Each row below is a small network's average activation on inputs in which a field has the value named, seen along a few directions.
Values that are neighbours, or in one group, have similar rows; names and order tell nothing.
Random noise pushes rows far along 9 fixed directions. That doesn't count. These rows show it; they differ only by the noise:
[-101  -10  -49  162  -70  -92  125   51  193    8  316  127  245 -182
  104  127 -107  128  187  276]
[ 298  -80 -137 -345  177  139  165  -95  -59  443 -242  309  111  212
  121 -182 -356 -160  -48   45]
[ 111    7  316 -464   -5 -207  -38 -122  219  203   72  191  -40   58
 -253  186 -157   30 -163 -103]
[ -94   70 -111  141 -193  150  -45   50  -44   24   36  336   43 -358
 -269 -197  135  152 -402   34]
[  18  446  -20 -123 -174  333  136  -65   34 -271 -291  176 -604 -354
   31 -332  542 -537   19  218]
[ -61 -243 -206  269 -184   87  134  -67  182 -159  -47 -281   18  138
  108  -80   93 -414  740  201]
[-139 -125  230 -435 -514 -287    3 -142  336   78  198  295 -330 -108
 -535  -46   -4 -301 -170 -137]
[ -66  608   85  221    5  338   14   61   38 -379   16 -137 -269 -363
  284  189  423  -93  163  415]
[ -18  123   48   51  167 -220   -9    7  510   15  714  203   67 -384
  -97  246 -271  114  328  365]
[ -74  122  166 -374 -366 -243  279  -46   62  235  164  460   40 -180
    4   12  -31  -48 -282  157]
[ 186  201 -123  126  402  297 -243   44   37  105   76  323   65 -372
 -283 -115  -80  338 -350   46]


Field Y:
y2: [  16 -183  142 -383 -192 -103 -192  -76  -49   40 -180  144 -115  158
 -306    9 -288  172 -489 -608]
y11: [-198 -561  -40  -47 -379 -163  -51   56 -108  128 -186 -172  -43  545
 -173 -112 -201 -290 -157 -190]
y7: [-220  168   56 -208 -395   80  101  208  158  -62   99 -110 -505  180
  332  147  -71 -251 -261  -34]
y5: [  25  -10 -110 -191  146 -202  226   58 -120   21  -76  326 -108 -108
  262 -339 -131 -157 -250   95]
y12: [-177 -251  -16   76 -262 -201  -39   15    6  -96   31 -106 -199   37
 -373 -375  381 -120  -91 -299]
y1: [-207   40 -100   74 -344 -274  175  121  320 -306  365  217 -423 -266
 -128 -254  236 -291  291   22]
y13: [ -99    0    7   10    3  -47  -75  138  407 -172  391 -115 -316   39
  -12  280 -149  -49  208  -91]
y14: [-285  289  436 -274 -646 -535   64 -150 -113   50  311  192   27 -472
  -91  129  311  102 -299  131]
y3: [  16  310 -157   11  -15  -11  -13   -4    0  -92  343  374 -337 -422
 -206 -386  200  -76  -24    9]
y8: [ 197  136  161 -442  174  -93   36 -149 -322  131 -309  315  -66  -55
 -192 -142   39   18 -518 -241]
y10: [ -25   76  266 -291  178 -198  -97  -28   25   88   39  398   64 -298
 -217   59  -70  429 -615 -133]
y6: [  68 -477 -484   26  197  -94  209 -197 -211  332   54  303    7  -97
 -401 -668  -69 -456  214  -21]
y9: [-322 -143  308 -235 -482 -379  -17   22  140 -155  145   70  -77   74
 -119  272 -168  151 -208 -255]
y4: [ 160 -124 -113   -5  167 -129   22  -79  205   17   58  -75 -172 -214
 -172 -381  230 -342  136   15]
The values of Y form a ring.
- Fewest steps between y2 and y6? => 5
- A walk along Y starts at y10 and steps to its neighbour y14. Put y5, y3, y8, y9 in the order it reaches them. => y9, y3, y5, y8
- Name the neighbours of y13, in listed order. => y7, y1

Field S:
s2: [-198   31  192  -73 -128  -40 -249  126  222 -201  123  164 -118  -70
 -172  337 -309  354 -285 -182]
s10: [-121 -287 -310 -202 -429  332  -44   26 -294  304 -347  107 -336  327
  -72 -404 -272 -339 -613 -331]
s7: [-151 -345  302 -161  -35 -440   34   38   -4   95   68  -73  392  302
    9  425 -267  385 -204 -210]
s5: [-194 -288 -100  463  243 -318  379  347  226 -382  107  226  928  -79
  730  367 -305  927  250  136]
s4: [ 404  338    7   46  728  199 -104  -75  245 -369 -262 -181 -379 -191
  114 -161  349 -319  639  210]
s8: [ -39 -221 -227  452  467  209   12  101   26 -390 -307 -301   63   81
  314 -218  289   43  453   61]
s11: [-187  -61  -16  358 -231  347 -370   92  -15  -44  -13 -303  176   85
 -111  310 -173  336 -142  -65]
s3: [ 188 -322 -368   30  323  -60  -96   88  114  417  268  426   94 -178
 -399 -468 -295  190 -354 -245]
s9: [ 298  -32   52 -281    8   -6   77 -161 -270  523 -164   40  357  323
    5   70 -281  -39  -93    6]
s1: [-196  -12   49  -90 -336 -334  326   -5  -22   85  205  152  101 -145
   91 -183  297   10 -154   56]
s13: [ -62 -436 -322   69   88  224  -33  180   19    4 -196  -13 -129  378
  158 -139 -424  -99  -91 -217]
s6: [-100  564  -58  128   12  277  120  149 -341  129  231  123   71 -278
  467  211  -88  176 -437  452]
s12: [   9   22  -60 -281 -580  146  210 -157 -285  307 -137   66   17  391
  169  102 -352 -420  103   93]
The values of S form a line.
- Name the neighbours of s13, in listed order. => s10, s8
- Name the neighbours of s3, in listed order. => s1
- Name the neighbours of s2, in listed order. => s5, s11
- Name the neighbours of s4, in listed order. => s7, s9
